[-46  -1  37 -42 -47  42   1 -22  50] -> suvu
[ -9 -32 -44  35 -18 -16 -52  31 -14] -> todo
[-44  35 -32 -18  -9 -47   1 -22  26] -> Sol
then: [-47  42   1 -22] : [50]
then: [ -9 -32 -44  35 -18] : [-16]
then: [ -9 -47   1 -22] : [26]
q: [-44  35 -32 -18  -9 -47   1 -22  26] : Sol

[ 10 -17  19  -5  18  -5  15] -> Lumo
[ 22   1  51  -6  16  23 -46] -> gen
[  5 -13   8  -6  16  -8  19] -> desaf
[ 18  -6  39   0   9   9 -14] -> sina
[ 21   3  50  15 -14  24 -46] -> linoz
then: [ 15 -14] : [24]
q: [  5 -13   8  -6  16  -8  19] : desaf

[-11 -16   9  16 -44  -9 -28   5 -24] -> legor
[ 16 -26   4  -6  -4  24   6 -22  -6] -> repob
[  2 -24  19   3   6  23 -24  -9 -27] -> Lub
[ -4 -11  56 -19 -12 -12   3  -1  -3] -> lorap
[ -1 -30  15   5 -21  17  18 -27 -22] -> san
[ 24   5 -39  22  33   5 -12   1  14] -> zofig
[ -7 -24 -22  28 -12   2  21  22  16] -> fibu
[ 16 -26   6  24   4  -4  -6   7  10] -> kabop
[  7  -9  26   7 -24 -10 -45 -11 -28] -> Sakip
[ 15 -21  47 -13   3   9   5 -34 -16] -> bege
[  7 -27 -25  31 -16  19  -3 -19 -20] -> sitak
then: [-6 -4 24  6] : [-22]
then: [-11 -16] : [9]
then: [ 16 -26   6  24   4  -4  -6] : [7]
then: [ 15 -21  47 -13   3   9   5] : [-34]
then: [  2 -24  19   3   6  23 -24] : [-9]
then: [ 4 -4 -6  7] : [10]

[ -1  -3  12   5  11   4  -5   1 -16   8   1  -1 -10 -13   2   1 -16   4
 -13   4  19  -1   7] : fek
[ -1  -3  12   5  11   4   8 -13  16  10   1  -1 -10 -13   2   1 -16   4
 -13   4  19  -1  16] : Sop
[ 10  12   2  10 -13  23   8  10  16 -13  10   1 -12   1   2 -16   1  14
 -12  -5  15 -14   5] : Fov
then: [  8  10  16 -13] : [10]
q: [ -1  -3  12   5  11   4  -5   1 -16   8   1  -1 -10 -13   2   1 -16   4
 -13   4  19  -1   7] : fek
then: [23  8 10] : [16]
then: [  8 -13] : [16]
then: [16 10] : [1]

[  6  12   1 -11  -7   7  -2  -6   8  16   4   2  -5 -11   1   3   7  -2
   2  -2   2  -2   4   2  -8   8  -1  -4  -6  -6  -2   7 -11  -5   6  -6
   4   1] : bes
[  6  18 -21  -5  13  -5 -11  -7   0  10   0  -3   1  28  -2  16  -9   2
  13   4   7  -5  15  13  -4   9  10  -1  -8   3 -13   1   7   0   8 -11
 -14   6] : bez
[  0   5   6 -13 -22   8   1   6   5   3   3   1 -14 -11  -5 -10   4  -8
  -1   3   5  11  -3  -7   6  -5 -11  -6  -1  -4   8  -6  -2   7  -3   8
   8  -2] : Teto
[ -4   2 -11   3  15  -5  -9   7   4 -18 -13  -3  -8  23 -11   6 -22   7
   6  14  17  27  12  -1  -3   7  22  -3   1   3   1  -3   3   7   5   1
   0  -7] : rivi
[  5   8 -15  -6   8  -2  -8   0  -1   6 -50  -2  -9   4  -6  -3  -2   4
   3   2   5   7  19   4 -13   9   6  -5   2   4  -2  -4   1   0   3  -2
  -4  -2] : Radan
[ -4  -5   4  -2   2   3  -3  10  10  -3  -5  -1  -2   6   7  14 -13  -7
  14   5  12  -2   0  -5   4  -5  13   0  -7  -1   2  -9   3  -1  14   0
  21 -10] : deni
[-5  0  4 -1  9 -1  0  1 13 -9  9 -1 -4  2  6  8 -1  3 10 -4 -7  6 12 -4
 -8  8  1 -9  7  6  8  2  0  1  4  1 10 -9] : Zusuk
[  7  -5  17  13  -4   3  -2  -5  14  -5  16   4  -5  -7   4   2   7  -3
   3   1  -8  -3  -3  -8  -4 -25  -8  -1   1   1  11  -3  -7   6  -8   1
   0  -3] : gadu
[  5  11 -12  -3  -8  -5   0   0 -19  12  -6  -2   6   9 -16 -10  -5   1
  -6  -3   3   4   1  10   7   3  -7  -1  -1  -8 -13   6   1  -1  -4  -1
 -13  13] : veva
then: [ 7 -5 15 13 -4] : [9]
then: [ -5 -11  -6  -1  -4   8  -6  -2   7] : [-3]
q: [ -4   2 -11   3  15  -5  -9   7   4 -18 -13  -3  -8  23 -11   6 -22   7
   6  14  17  27  12  -1  -3   7  22  -3   1   3   1  -3   3   7   5   1
   0  -7] : rivi
then: [ 1 13 -9  9] : [-1]

[ -2  33  12  -3 -15]  minok
[-24 -28 -13  -9 -16]  zinez
[-24 -45 -13   5 -16]  nodo
[ 13 -14 -24  -8 -37]  Nutan
[ 14   7 -16  12  18]  maba
[ -2  33  12  -9 -16]  siba
then: [-24  -8] : [-37]
then: [-24 -28] : [-13]
then: [  7 -16  12] : [18]
then: [-14 -24  -8] : [-37]

